A small network was shown many inputs. Here are its activations along a few directions, one row for each input.
Each table varies a few parts of the input and shows all the possible inputs, shuffled.
Descriptions start from the smaller parts, as in this example, which fits no table here: line(4) and (point or line(11) or (values(2) and ring(8))).
Shared parts are said once, and a part with two or three values counts as separate values.

Table:
x1: [ 18 -30  -2   1 -11  -4  -5 -16  32  10   2]
x2: [29 17 37 16 14 -1 -7 32 -4 10 -4]
x3: [-37   0 -10   4 -41  20 -19  -6  -8  20  -3]
x4: [ -7   4 -15   8   8  11   9  -5  -5  11  38]
x5: [ 5 32  1 14  1 -5  0 10  0  7 21]
x6: [21 15 -3 15 18 -3 -6 17  3 14  5]
x7: [  1 -27  -3 -20  45  -3 -13 -16  29   9  12]
x8: [  0  -7 -20 -12 -35 -17  37  -5 -12  19  11]
x9: [ 11  29  33  14  24  21  20   9 -10 -72 -48]
x10: [ 10  -2  13 -13  37 -20 -20   1  37   5  -5]
x11: [-19  35  35  -1 -15  11 -33  31 -26   5   0]
x12: [ 17 -18  -9  19 -12   9   4 -11   9  27  -6]
x13: [ 11 -36  -6 -42   3 -31  11 -18  20  17 -15]
x14: [-18  25   0  16  -5 -11 -21  11 -16   3  15]
x15: [ 18  -1  52 -12  33 -18 -20  17  31   1 -14]
x16: [ -8  27  39  17  -9  -9 -23  24 -24   0   7]
x17: [  5  -9 -28 -17  -8   9  49 -27 -22 -57 -49]
x18: [-24  -9  -7  21 -35   0 -10 -15  -7  15   4]
x19: [  3  28  -7  12  28  20  19  -6  -4 -69 -39]
x20: [-24 -13 -21 -10 -41 -23  16  -3 -26  15   5]
x21: [  3  -5 -15  15  -2  32  25 -38  -1 -58 -51]
x22: [ 28   2  45  -2  15 -14 -14  28  20  -6   4]
x23: [-37  -5 -24 -27 -47  -3   8   7 -27  20  -2]
x24: [ 10 -12 -19   8  26  14   3   1  -3  18  22]
x25: [ 10 -25 -11 -10  27   1  -6  -3  20   1  30]
x26: [ 18 -22 -23 -12 -18 -15  29   0 -11  26  -5]
x27: [14 34 40 15 -3 -3 -2 23 -8  4 12]
x28: [-30  -2 -16  10   3   5 -12  -4 -20   6  32]
x29: [-42   6 -19  -7  -4  25 -21   5 -22  11  25]
x30: [ -1  -2  -6  20 -30   6  11 -17   8  20  10]
x31: [  9 -31   6 -10   8  -8 -12 -29  41  18 -16]
x32: [ -6   1 -24   6  35  37  25 -24 -12 -65 -23]
x33: [-29  33  -3  -2 -12  10 -30  19 -17   8   9]
x34: [ 20   1   5  -3  19 -15 -13  13  27  -3  13]
x35: [ 19 -35 -14 -31 -16 -27  19  -5  11   9   3]
- The inputs of x31 and x7 match in every part but one. If x12 is changed in the same way as x31 into x7, which row does it become? => x24
- Describe the family of inputs behind these rows. => line(5) and (point or line(6))
- Which other rows agree with x35 in the line(5) part? List them by row number. => x8, x13, x17, x20, x23, x26
- Which other rows agree with x5 in the line(5) part? List them by row number. => x6, x10, x14, x19, x33, x34
- A walk changes only the line(6) part. It starts at x11 and steps to x16. List the rest of the walk in order. => x27, x2, x22, x15

Table:
x36: [ -3 -39 -15 -27 -33  -8  30 -15   6  29  30]
x37: [ -7  33  27  22   1 -25 -37  11  23  41  51]
x38: [ 55   2 -12  15  52  19  60 -10 -12 -49 -14]
x39: [ -1  14  16  -6  -4  10 -40  25   9  73  13]
x40: [  5 -36 -15 -10  63  30  10 -54  27 -59 -34]
x41: [-29  11 -14  -1  52  43  -6 -37  18 -64 -39]
x42: [-14  26  40  34  -4 -16 -47  23  -1  26  59]
x43: [-37   3  -2  -9 -50  15  -4   9 -32  10  34]
x44: [ -8   6  29   6 -10  19 -52  37 -15  57  21]
x45: [ -6 -23 -50  12 -48  -9  12 -22  -3  21  -2]
x46: [-28   6 -38  16 -49   1  11 -24 -19  32  -6]
x47: [ 14   5  14  16   3 -36 -34  15  40  32  56]
x48: [ 14  34  44  -4  -4  -4  22   2   4 -57 -78]
x49: [-31  11 -15 -22 -45   5   8  -4  -9  25  26]
x50: [ 47  23 -24  18  42  21  41   7  -8 -64 -15]
x51: [ -3 -16 -27  -7  53  33  -8 -37  32 -74 -34]
x52: [-33  -2 -25  28 -54  10  -2 -12 -43  17   2]
x53: [ 19 -16   4 -10  -3   0 -38  31  27  63  18]
x54: [  6  25  56   9  -9   5  11  15 -18 -71 -71]
x55: [-35   4   4 -19 -13 -24 -30  27 -40  30  27]
x56: [ 20 -16  27  15  14 -38 -15   0  37  46  55]
x57: [-37   3  -1  13  47  52 -17 -23  -3 -79 -31]
x58: [ -1 -45 -37  12 -37 -11  32 -37  -6  36  -2]
x59: [ -9 -17 -27 -26 -44  -5  10   0   9  15  30]
x60: [ 46 -14  44 -13   5 -16  39 -15  15 -52 -72]
x61: [ 39   7  31 -10  -5 -14  20   2  18 -66 -73]
x62: [ -9 -17 -21 -36  -5 -44 -17  20   3  34  24]
x63: [ -3 -39  -9 -36   6 -46   3   4   0  49  24]
x64: [ 12  42   1  38  37  39  32  23 -43 -69 -13]
x65: [ 20  50 -11  24  42  31  44   8 -21 -54 -20]
x66: [ 25 -37  17 -11   9  -2 -18  15  24  77  17]
x67: [-29  12  -9 -31  -7 -34 -19  15 -16  45  19]
- The inputs of x38 and x50 match in every part but one. If x66 is changed in the same way as x38 into x50, which row does it become? => x53
- Describe the family of inputs behind these rows. => line(4) and (values(3) or line(5))
- Change only the values(3) part in x65. List by row number the other rows that result. => x41, x48
- Change only the line(4) part in x36. List by row number the other rows that result. => x43, x49, x59
- Which other rows agree with x44 in the line(4) part? List them by row number. => x42, x43, x52, x54, x55, x57, x64

Table:
x68: [ 13  -7  20   8   2 -12  -9  29  -8  42  58]
x69: [ -8 -42   1 -36 -21 -26  -8   2   4  42  34]
x70: [-11   2 -38   0 -24  20  53 -25 -50 -53 -54]
x71: [ 29   3  12  18 -17 -28 -18  32  12  81  41]
x72: [ 43  26   4  11  33  18  51  11 -18 -61 -35]
x73: [-41 -22 -21 -11 -61   1   1  -1 -28  48  43]
x74: [ -3 -36 -22 -24  30  15  -3 -25  21  -6 -21]
x75: [ 39   8  13  37  29  17  26 -18  20 -49 -14]
x76: [ 13 -31  -5  -4   8  -3  30 -43  30 -46 -41]
x77: [-24  -9 -27  -5 -78 -13  -7  -1  -9  87  28]
x78: [ 20  45  39  -3  28  18  12  28 -12 -81 -58]
x79: [-13 -16 -33 -29   5 -28  -1 -11  13  10  22]
x80: [-16  43  25   2  29 -14 -39  22   4  -7  18]
x81: [ -5  23  35   6  50  31 -44  13  14 -26 -22]
x82: [  1  23  52   9 -15 -33 -53  41  13  64  13]
x83: [  9 -30  -5 -28 -40 -41 -17   3  23  81  19]
x84: [ 17 -14 -14 -28  13  -3  54 -15  -9 -59 -62]
x85: [ 15  28  50  23  24  16 -14  -2  25 -68 -39]
x86: [-16 -14 -30  23 -32  21  31 -49 -11 -40 -32]
x87: [21  2 -3 18 52 33 -5  0 10 -7  5]
x88: [-34 -18 -45   3 -11  39   1 -28 -17  -1 -10]
x89: [  9  21 -14  14  29 -11  -2  13   1  10  47]
x90: [-45   0 -56  -3 -35  -1   5 -13 -22  15  32]
x91: [-13  14  60  -2   3 -16 -46  37  -6  25  30]
- Describe the family of inputs behind these rows. => line(4) and line(6)
- The inputs of x83 and x69 match in every part but the line(6) part. If x82 is changed in the same way as x83 into x69, which row does it become? => x91
- Change only the line(6) part in x86. List by row number the other rows that result. => x70, x73, x77, x88, x90
- Change only the line(4) part in x81. List by row number the other rows that result. => x74, x87, x88
- Change only the line(6) part in x89. List by row number the other rows that result. => x68, x71, x72, x75, x87

Table:
x92: [ -9 -40 -45 -39  18  -8  33 -45  25 -17  -3]
x93: [ 43  13  56 -22  52 -12 -10  37   5 -40 -27]
x94: [ 15  28  -3  10 -49 -40  -4  38 -14  81  60]
x95: [-22  21 -10  16 -39  -8  -8  26 -50  77  78]
x96: [-39 -11 -36 -25 -40   5  42 -26 -45 -27 -11]
x97: [-59   1  17 -10 -65  -6 -54   9 -28  79  34]
x98: [ 43 -38   0  -8   8 -12  32  -9   5  -1 -52]
x99: [ 27 -13  -3   5  38  38  14 -30  40 -28  -7]
x100: [ 16 -50 -10 -40 -16 -36  44 -19   6 -18 -23]
x101: [-16  -1 -40  20  -7  -7 -26  20 -13  70  95]
x102: [ 18  24  21 -18  86  18 -23   9  25 -39  -8]
x103: [ 18  10  17  20  66   6  -7 -32  39 -41 -11]
x104: [ 20   9 -19   4 -28  -2  34  -5 -10  -9 -60]
x105: [ 44  -1  53  17  31 -25   6  -4  18 -42 -30]
x106: [ 18 -27 -36  -6  42  18  21 -37  24  -1 -31]
x107: [-16  33   0   7  59  33 -32  22 -10 -55  -2]
x108: [ -2  -5 -24  26  12  51   2 -19   4 -46   1]
x109: [-32 -30 -65 -20  -8   5  20 -37 -11 -35   7]
x110: [ 36 -22  17  -1 -11 -51  -2  41   6  85  65]
x111: [-28  50  30   3  26  32  -6  38 -41 -47 -20]
x112: [-26  37  27  40   6  19   9  -4 -29 -50 -22]
x113: [ -8 -18 -57  14  15  31   8 -28 -11 -20 -22]
x114: [-52 -21 -13  -6 -32  -4 -72   2  10  71  53]
x115: [-29 -35   7 -28  -5 -20 -58  -3  51  89  43]
x116: [-14  19  -4  43  39  21 -17 -19   3 -58  -5]
x117: [-24   7  24 -17 -75 -40 -51  22   9  83  15]
x118: [ 27  22  14  15 -32  18  30   4   6 -36 -35]
x119: [-17   1 -27   9 -17  31  30 -16 -46 -11 -41]
x120: [ 15  45  35  33  -5 -14  11   4   5 -49 -40]
x121: [-12  14   6  21 -21  51  26  -5 -29 -38 -17]
x122: [ 52 -24  33   2   4   8  26  -2  20 -29 -26]
x123: [ 10 -13 -18   0  20 -22 -12  16  27  87  87]
x124: [ -5  -4 -29 -30 -50 -27  46 -16 -10 -25 -29]
x125: [ -3 -43  42 -29 -38 -51 -49  23  30  88  20]
x126: [ 12  59  38  -5  16  -1  -4  46  -8 -46 -37]
- Describe the family of inputs behind these rows. => ring(5) and (values(2) or line(5))
- The inputs of x116 and x112 match in every part but the ring(5) part. If x108 is changed in the same way as x116 into x112, which row does it become? => x121
- Change only the ring(5) part in x124. List by row number the other rows that result. => x92, x96, x100, x109
- Change only the ring(5) part in x110. List by row number the other rows that result. => x94, x95, x101, x123
